Each row below holds a small network's activations on one input, seen along a few directions.
Each table varies a few parts of the input and shows all the possible inputs, shuffled.
A made-up example of a description, with smaller parts first: one of 2 separate values, together with either a single point or one of 9 places along a line or (one of 4 places along a line, together with one of 8 places around a ring).
Shared parts are said once, and a part with two or three values counts as separate values.
(in the rows, 128 means zero)

Table:
row 1: [122 129 142 112 134 144 144 114 145 143 137 137 142  96 117 112 120 135
 131]
row 2: [149 113 113 137 145 136 114 146 126 119 100 125 124 146 130 139 121 143
 136]
row 3: [141 119 129 131 165 134 116 131 132 122 122 128 132 137 125 122 138 136
 102]
row 4: [135 136 120 128 134 136 129 118 116 133 138 129 131 122 123 104 128 120
 131]
row 5: [117 146 142 111 117 128 134 131 128 143 146 133 142  95 127 109 107 133
 118]
row 6: [138 122 164 105 155 138 125 122 147 132 117 116 148 114 132 131 134 151
 107]
row 7: [135 124 117 128 136 130 118 118 134 132 136 133 139 145 119 112 125 129
 122]
row 8: [133 135 142 108 134 122 123 117 145 124 129 124 148 107 116 115 132 145
 114]
row 9: [122 129  97 137 113 131 123 146 106 129 118 134 114 130 127 120 100 122
 142]
row 10: [129 133 115 136 119 127 122 139 115 147 149 126 131 123 130 105 110 116
 125]
row 11: [144 132 115 132 132 129 122 124 116 126 105 120 121 149 136 130 113 143
 164]
row 12: [135 127  93 134 117 128 125 138 112 118 115 130 119 129 110 122 116 125
 156]
row 13: [ 64 119 175 163  63  82 171 120 143  95 152 128  71 170 171 242 221  66
 116]
Q: What do these inputs look like to the network?
A: either a single point or (one of 3 separate values, together with one of 4 places along a line)
Q: Change only the choice among 3 separate values in row 3. List by row number the other rows that result.
A: row 2, row 6

Table:
row 14: [133 101 147 130 147 118 119 118 156 100 103 122 128 153 134 169 163 141
 119]
row 15: [124 128 178 104 137 133 136 122 167 137 142 124 163 116 123 126 141 155
  93]
row 16: [101 115 111 162 106 103 128 132 102  94 119 131  63 190 163 207 174  84
 148]
row 17: [120  99 165 144 135 112 137 130 149  97 116 114  99 161 159 203 186 123
 106]
row 18: [175 130 136  94 184 156  92 114 163 173 129 119 192 100 107  42  96 185
  94]
row 19: [ 92 135 101 150  86 115 148 134 103 128 134 135  95 119 124 140 128  92
 157]
row 20: [ 89 142 151 128  75 118 158 102 144 145 166 137 125  98 139 121 140  99
 126]
row 21: [ 97 140 149 116  85 121 148 116 141 144 169 137 144  99 121 114 122 108
 119]
row 22: [ 99 124 207 137  99 120 162 122 160 124 160 131 118 144 161 183 211  99
  82]
row 23: [108 141  88 126  96 119 126 150  85 131 132 137 118 107 113 115  90 106
 150]
row 24: [ 84 147 168 135  69 112 161 122 138 140 180 143 121 113 144 148 147  91
 114]
row 25: [ 99 151 141 108 105 123 148 132 133 152 161 136 146  91 119 107 104 126
 110]
row 26: [ 77 142 172 138  61 116 170 127 129 141 178 145 108 117 165 167 171  71
 105]
row 27: [128 105 152 148 145 107 133 109 165 100 105 118 105 151 147 174 181 135
 117]
row 28: [165 141  68 125 152 161  93 161  91 156 118 125 154  95 102  33  38 154
 147]
row 29: [121 110  95 154 127 109 134 123 107 104  97 120  83 169 140 171 149 112
 165]
row 30: [110 129 179 125 111 112 143 104 182 139 154 124 134 130 133 141 182 128
 102]
row 31: [103 135 104 134  85 122 133 152  91 138 133 131 110 130 116 140  96 102
 156]
row 32: [141 120 101 143 126 118 122 144  96  93  98 121  96 166 134 166 125 122
 165]
row 33: [143 154  87 133 119 137 119 152  84 137 125 140 123 102 111  92  71 132
 158]
row 34: [120 111 166 155 128 110 143 120 143  81 124 125  89 167 169 209 213  96
  98]
row 35: [ 85 134 106 152  72 116 157 139  93 127 139 136  96 139 132 164 132  74
 149]
row 36: [171 128  75 131 153 139  99 143  89 112  93 121 111 150 128 127  96 146
 174]
row 37: [189 115  56 126 187 150  84 132  89 128  87 120 145 135 109  64  71 160
 163]
row 38: [160 146 110 100 144 159 109 135 128 171 150 133 181  77 109  27  49 161
 110]
row 39: [ 91 119 194 127 113 118 158 109 169 143 156 116 132 149 141 171 185 119
  90]
row 40: [135 146  73 128 133 145 111 150  92 141 126 138 144 102  98  62  63 134
 157]
row 41: [172 112 125 115 196 141  91 127 151 114  89 118 156 124 118 103 119 174
 122]
row 42: [174 127 140 124 177 144 106 126 140 106  97 127 141 127 134 137 137 171
 122]
row 43: [115 115 107 158 116 115 131 133  96  86 108 124  77 180 155 192 148  98
 165]
row 44: [143 113 134 124 169 126 111 129 149  96  98 128 134 142 120 158 150 151
 112]
row 45: [140 117  91 138 145 117 117 140  96  92  89 128 102 149 125 148 112 135
 155]
row 46: [143 130 163 106 149 135 126 110 172 155 143 129 165 111 113 104 131 159
 106]
row 47: [116 127 180 107 109 128 143 104 167 139 143 127 152 133 128 138 165 132
 100]
row 48: [156 136 152 101 170 144 115 112 169 154 131 116 179 108 107  72 120 172
 101]
row 49: [135 153 125 105 113 144 137 120 127 158 159 142 155  82 113  78  93 137
 127]
row 50: [166 114  69 127 184 137 103 141  98 117  84 121 128 141 105  97  93 149
 163]
row 51: [195 116 115 112 209 164  86 123 140 130  80 117 169 123 116  72  95 187
 114]
row 52: [ 79 135 118 152  70 110 154 136  92 125 147 129  74 147 141 184 151  61
 133]
row 53: [125 138 121  98 134 146 128 123 137 172 155 136 165  82 103  53  79 141
 122]
Q: What do these inputs look like to the network?
A: one of 5 places around a ring, together with one of 8 places along a line
Q: The inputs of row 26 and row 52 match in every part but the place on the ring of 5. If row 49 is changed in the same way as row 26 into row 52, which row does it become?
A: row 33
Q: The inputs of row 14 and row 21 match in every part but the place on the ring of 5. If row 27 is changed in the same way as row 14 into row 21, which row does it become?
A: row 20

Table:
row 54: [142 124 111 132 144 130 119 139 118 116 109 128 123 133 123 132 120 138
 140]
row 55: [145 124 140 127 147 136 121 119 142 134 128 124 141 134 135 116 135 141
 115]
row 56: [ 72 120 168 160  72  93 167 122 139 103 148 130  78 167 167 226 206  73
 118]
row 57: [129 134 105 131 124 131 123 138 106 131 127 132 123 121 126 114 105 123
 141]
row 58: [133 131 134 127 128 141 128 121 131 149 142 129 140 125 136 102 121 127
 117]
row 59: [135 127 111 135 129 139 120 129 111 139 130 128 126 135 139 105 111 120
 130]
row 60: [123 136 134 117 121 130 133 124 136 145 142 128 142 107 117 106 118 131
 124]
row 61: [150 119 117 136 148 136 114 128 122 124 116 123 129 147 134 122 129 133
 129]
row 62: [119 136 118 118 119 123 129 137 121 131 132 131 132 105 110 117 108 129
 133]
row 63: [132 128 143 111 138 127 128 120 147 125 122 127 144 118 115 130 131 147
 124]
row 64: [129 128 125 114 136 120 126 131 134 112 112 128 132 116 108 139 125 145
 137]
Q: What do these inputs look like to the network?
A: either a single point or (one of 2 separate values, together with one of 5 places around a ring)
